These are the activations of a small neural network, seen along a few directions. Each row is one input.
In each table, some parts of the input vary, and every possible input appears once, in random order.
A made-up example of a description, with smaller parts first: one of 5 places around a ring, together with either a single point or one of 11 places around a ring or (one of 2 separate values, together with one of 6 places along a line).
Shared parts are said once, and a part with two or three values counts as separate values.

Other details of the inputs vary at random and push rows far along two fixed directions, the same in every table; ignore that.

A family of inputs:
r1: 1.33, 2.01, -2.11, 2.39, 1.78, 4.72, -3.18, 5.95, 2.02, -4.59, 1.56, -2.00, 1.17, 0.31, 0.46
r2: -0.58, 1.20, -1.04, -1.43, 0.16, 1.42, 0.18, 1.16, -0.46, -1.92, 1.66, 0.86, 0.11, -0.24, 0.71
r3: -5.08, -3.21, 1.05, -5.01, -2.09, 2.49, 3.37, -5.53, -4.39, -0.25, 3.48, -1.17, 2.03, -0.70, -0.69
r4: 0.59, 0.30, 0.79, -0.53, -0.07, -4.37, 1.62, 0.45, 0.37, 2.24, -0.92, 3.08, -0.20, 0.40, -0.36
r5: 0.62, 1.38, -0.60, -0.40, 0.40, -0.81, 0.27, 2.04, 0.33, -0.78, 0.65, 1.97, -0.17, -0.21, 0.36
r6: 1.84, -1.37, 0.50, -0.65, 0.71, -2.10, 1.70, -1.42, 1.66, 2.83, -3.93, 1.72, 0.10, -1.07, 0.47
r7: 2.15, 3.12, -1.92, 2.70, 1.51, 4.66, -3.33, 4.88, 1.25, -5.07, 1.47, -2.05, -0.13, 0.13, 0.28
r8: 1.94, 3.01, -1.48, 2.52, 1.30, 5.03, -3.46, 3.97, 1.17, -5.07, 1.10, -1.92, -0.65, 0.07, 1.16
r9: 1.28, 1.88, -1.57, 0.23, 1.50, 4.57, -3.00, 3.56, 2.07, -4.41, 1.61, 0.54, 0.12, -1.27, 2.55
r10: -4.16, -3.75, 1.69, -2.35, -2.51, -0.16, 2.91, -6.43, -3.69, 1.88, 1.43, -3.23, 0.45, 0.44, -1.90
r11: 1.31, 1.16, -1.85, 2.69, 1.43, 5.28, -3.75, 5.99, 2.73, -4.63, 1.61, -2.21, 0.98, -0.06, 0.33
r12: 0.29, 1.44, -1.09, -0.81, 0.26, 0.57, -0.47, 0.79, 0.03, -1.18, 0.63, 1.46, -0.55, -0.30, 1.31
r13: 0.26, 0.40, -0.17, -0.34, 0.63, 0.01, 0.23, 2.63, 0.62, -1.07, 0.75, 1.72, 0.98, 0.09, 0.36
r14: -0.27, 0.05, 0.34, 0.83, -0.27, 3.13, -1.14, -0.32, 0.16, -2.24, 0.95, -2.47, -0.63, 0.09, 0.84
r15: 2.99, 1.42, 1.52, 3.50, 0.04, -6.53, -0.74, -1.78, 1.65, 4.88, -4.86, 1.99, -3.39, 1.20, 0.07
r16: 3.19, -1.58, 1.66, 2.25, 1.04, -5.08, 0.47, -0.88, 2.89, 6.46, -6.56, 0.54, -2.12, -0.50, 0.07
r17: -4.42, -3.68, 1.69, -4.17, -2.32, 0.41, 3.75, -4.70, -3.98, 1.21, 2.29, -0.18, 2.35, -0.06, -1.41
r18: 2.86, 1.27, 0.65, 3.19, 0.69, -8.76, -0.54, 0.33, 2.04, 6.02, -4.79, 2.27, -1.39, 1.19, -1.66
r19: -5.33, -4.57, 0.76, -3.04, -2.72, 2.77, 2.66, -5.70, -4.38, -0.17, 3.51, -4.54, 1.83, 0.30, -2.01
r20: 0.22, 1.32, -0.98, -0.93, 0.20, 1.23, -0.53, -0.01, 0.16, -0.95, 0.76, 1.24, -0.61, -0.30, 1.69
r21: 3.51, 1.88, 0.65, 3.58, 0.58, -9.14, -0.71, 0.01, 1.83, 5.88, -5.08, 2.61, -2.32, 0.94, -1.48
r22: -4.54, -3.66, 1.50, -4.22, -2.25, 0.67, 3.71, -5.00, -4.07, 0.94, 2.67, -0.22, 2.06, -0.47, -1.16
Each input here is: one of 2 separate values, together with either a single point or one of 10 places around a ring.
Changing only the choice among 2 separate values turns r12 into r8. The same change can be made to r6. Which row results?
Answer: r16
Change only the choice among 2 separate values in r21. List by row number the other rows that result.
Answer: r5
Change only the choice among 2 separate values in r15. List by row number the other rows that result.
Answer: r20

A family of inputs:
r23: 4.36, 2.48, -0.98, 4.75, 1.76, 1.55, -4.76, 5.06, 3.84, -2.36, -2.32, -1.06, -1.36, -0.48, 0.30
r24: 2.87, 1.67, -0.99, 1.96, 1.50, -0.64, -1.97, 4.93, 3.43, -1.38, -1.25, 2.27, 0.38, -0.38, 0.90
r25: 2.01, 2.41, -0.29, 0.95, 0.21, -4.06, -1.18, 0.78, 1.76, 1.17, -1.43, 3.66, -2.47, -0.19, 1.25
r26: -2.11, -0.78, -1.51, -0.23, -0.33, 7.52, -1.27, -0.60, -1.64, -4.33, 3.56, -5.55, 1.58, 0.08, -0.39
r27: -4.50, -2.28, 0.40, -5.51, -1.15, 4.26, 5.30, -6.90, -5.70, -0.56, 2.93, -3.50, 1.86, 0.46, -0.61
r28: -6.07, -3.24, 0.30, -3.35, -1.79, 9.79, 2.25, -3.37, -5.08, -5.17, 7.00, -7.86, 2.60, 0.96, -1.25
r29: -0.39, -0.03, -0.39, 1.34, 0.17, 7.32, -1.38, 2.15, -0.31, -5.46, 3.09, -4.59, 0.67, -0.07, -0.35
r30: -3.05, -3.91, 1.63, -4.00, -1.57, -4.60, 4.87, -5.82, -2.86, 5.24, -0.56, 0.89, 0.92, -0.16, -1.76
r31: 3.54, 4.29, -2.35, 2.49, 2.10, -0.05, -3.20, 7.10, 2.63, -2.63, -0.13, 2.46, -0.79, -0.02, 0.91
r32: 3.40, 3.78, -1.40, 2.48, 2.16, 0.27, -3.18, 7.09, 3.43, -2.61, -0.30, 2.96, 0.27, -0.21, 0.86
r33: -0.09, -2.59, 2.12, -1.57, -1.28, -8.60, 3.05, -4.62, -0.09, 8.19, -4.69, 4.44, -1.37, -0.68, -0.29
r34: -2.42, -2.24, 2.95, -2.50, -2.36, -8.02, 3.72, -7.01, -2.78, 6.44, -1.70, 3.55, -0.46, 0.31, -0.69
r35: 2.25, 0.03, 1.16, 1.24, 0.17, -6.33, -0.40, -0.04, 2.32, 4.17, -4.14, 5.19, -1.61, -0.33, 0.97
r36: 0.20, 0.41, -0.66, 1.95, 0.42, 1.59, -1.85, 1.26, 1.06, -0.70, -0.07, -2.85, -0.24, 0.70, 0.15
What do these inputs look like to the network?
Answer: either a single point or one of 5 places around a ring or (one of 2 separate values, together with one of 4 places along a line)
Change only the place on the line of 4 in r30. List by row number the other rows that result.
Answer: r24, r31, r32
Start at r23 and move only the place on the ring of 5, one step at a time. The first step leads to r26. Which rows follow, in order?
Answer: r36, r28, r29
